A small network was trained on made-up records. Each row is its average activation on records with the value named, seen along a few directions.
Values that are neighbours, or in one group, have similar rows; names and order tell nothing.

Other fields shift rows strongly along one fixed direction, in all tables alike. That doesn't count.

Values of G:
g7: [-19 -12  -6  -7   0  -1   2   6   4   2  12 -14 -24  -3  12  -1  17  -1]
g5: [ 13  11  15  11  -2  -8  17 -14 -27 -10  -7   3  25  19 -13  -1 -20  14]
g8: [ 4  5 -3 -2  1  4 -8  2 11  5 -5 10  5 -8 -2  2 -4 -6]
g6: [-32  -6 -13  -1   1  -4   8   6  -1   2  15 -20 -22  -5  18  -2  21  -5]
g4: [ -3 -10 -20  -4  21  -1  -5  12   1  -7  -1 -21   6  -5  30  -1   3 -14]
g3: [ 21  10  21  11 -12   7  -3 -14   0   2  -9  24   3   3 -34  -4 -15  16]
g1: [  1  -4 -17  -6  13   2 -10  10  14   3  -5  -1   8  -7  18   8   0 -14]
g10: [ 27  17  47  17 -39  -1  14 -33 -28   0  -8  34   5  19 -60  -2 -22  40]
g2: [-17 -10 -18 -11   5   7  -9  16  25   5   8  -9 -19 -16  18   0  17 -15]
g9: [  6   0  -8  -7  11  -5  -6   9   2   0  -2  -6  13   3  13   3   2 -14]
The values of G form a line.
A walk along G starts at g5 and steps to its neighbour g4. Put g7, g3, g1, g10 in the order it reaches them.
> g1, g3, g10, g7
How many steps from neighbour to neighbour lead from g9 to g2, at the fewest?
> 4

Values of U:
u5: [ -4  -3 -17  -6   3  11 -12  14  33   4  -1   7  -5 -13   8   5   6 -16]
u3: [ 14   2  12  14  14   6  -3 -10  -8  -8  -5  -4  -3  -3 -13 -19 -13  12]
u11: [ -3  -8  -4  -4  11  -7 -16   3  -5   5   4 -11  -7 -12  14  -9  23 -15]
u13: [ 13  10  35   7 -40  -6  15 -19 -28  -1   0  21   3  16 -40   0  -7  25]
u6: [-37 -12 -46 -28  23  -7 -23  42  28  14  20 -41 -20 -24  58   4  47 -52]
u7: [  6   7   0   4  -1  -5  10  -5 -13  -7  -9   1  25  13   3  10 -20   5]
u8: [ -6   3  -7 -14   0   0 -11  11  20  11   3   5   0 -10   6   3  12 -19]
u12: [-22  -7  -6   6   2   4  17  -3   5  -5  10  -9 -23   7   3   3  -1  15]
u10: [ 22   4  15   6   0  -1  17 -12 -17 -16 -11   8  27  21 -12   2 -30  18]
u4: [ 28   5  30  17   8  -3  -3 -23 -25  -3 -11  11   5   9 -30 -20  -8  20]
u1: [ -1  -8 -17  -2   6  14 -12   6  30   6  -6  10  -8 -15  10  12  -8  -3]
u9: [  7  12   5   1 -10 -10   8  -5 -21   1  -4   7  25   9  -5   8  -8   0]
u2: [-17  -4   0   1 -15   3  13   0   1  -1  10  -5 -19   2  -1   2   6  10]
The values of U form a star with 4 arms.
How many steps from neighbour to neighbour lead from u4 to u7, at the fewest?
> 4
Name the neighbours of u6, in listed order.
> u11, u13, u8, u9
Name the neighbours of u1, in listed order.
> u5
Name the neighbours of u12, in listed order.
> u2

Values of N:
n1: [ -9  -5 -19  -7  17  -7   0  14  -6  -4   2 -24  10  -2  31   0   6 -16]
n14: [-10 -13 -28 -11  34   4 -16  21  19  -1   3 -24  -4 -17  38  -8  14 -28]
n5: [ -6 -10  -5   4  21   5 -12   1  10   2   4 -12 -21 -15   8 -16  15  -5]
n9: [ 25  12  10   4  -3   4  -6  -6   4  -1 -15  24  25   3 -18   6 -22   3]
n16: [ 20  16  10   2 -14  -5   7  -7 -12  -1 -13  18  34  14 -14  12 -20   4]
n13: [ -1   8   7  -3 -25  -5  13  -4  -6   3  -2  16  12  13 -12  19  -9   8]
n10: [-10  -7   7  10  -5   2   6  -8  -8  -2   8  -6 -25   0  -9  -9  10  14]
n15: [ 35  18  37  12 -28   5  -2 -25  -3   5 -15  44  14  11 -55   3 -26  26]
n8: [-24 -12 -14  -7   0   3  -2  13  13   4  16 -16 -30 -11  16  -4  24  -9]
n12: [  7  -4   7   4   6   3 -12  -7   3   4  -3   7 -10  -8  -9  -9   6   2]
n3: [-14  -7 -28 -11  18  -4  -4  16   8  -1   2 -15   9  -7  36  11   5 -22]
n19: [ 32  14  35  14 -19   3  -4 -24  -8   4 -13  34   5   6 -48  -5 -17  23]
n7: [ -9  -5  -5 -10 -14  -3  11  10  -1  -3   6  -7   0   5  11   9   6  -4]
n11: [-10 -11 -34 -16  32   4 -20  28  28   1   2 -21  -2 -18  41  -2  13 -34]
n6: [ 14  13  28   9 -39   5  13 -20  -4   4  -6  37   3  11 -46  11 -20  28]
n18: [ 14  18  37  14 -31  -8  26 -25 -33  -6  -3  17  13  28 -44   0 -20  32]
n17: [-24 -10 -13  -2   6  -4  10   6  -5  -7  13 -26 -16   2  22  -3  12  -1]
n20: [ -5 -11 -18  -1  36   2 -13  10   5  -3   0 -22  -5 -14  31 -15   9 -16]
n2: [  0  -2  -2   4  15  -6   7  -3 -19  -7   0 -17   7   8  13  -4  -6   3]
n4: [-23  -3 -12  -9  -8   3  -2  12  15   8  12  -5 -21  -9   9   3  18  -9]
Each value of N is a pair of two hidden parts, and every pair occurs once (4 first parts, 5 second parts).
n10 and n20 share the first part; n10 and n8 share the second. Which value has the first part of n8 and the second part of n20?
> n14
n2 and n5 share the first part; n2 and n1 share the second. Which value has the first part of n1 and the second part of n5?
> n12
n19 and n7 share the first part; n19 and n15 share the second. Which value has the first part of n15 and the second part of n7?
> n13
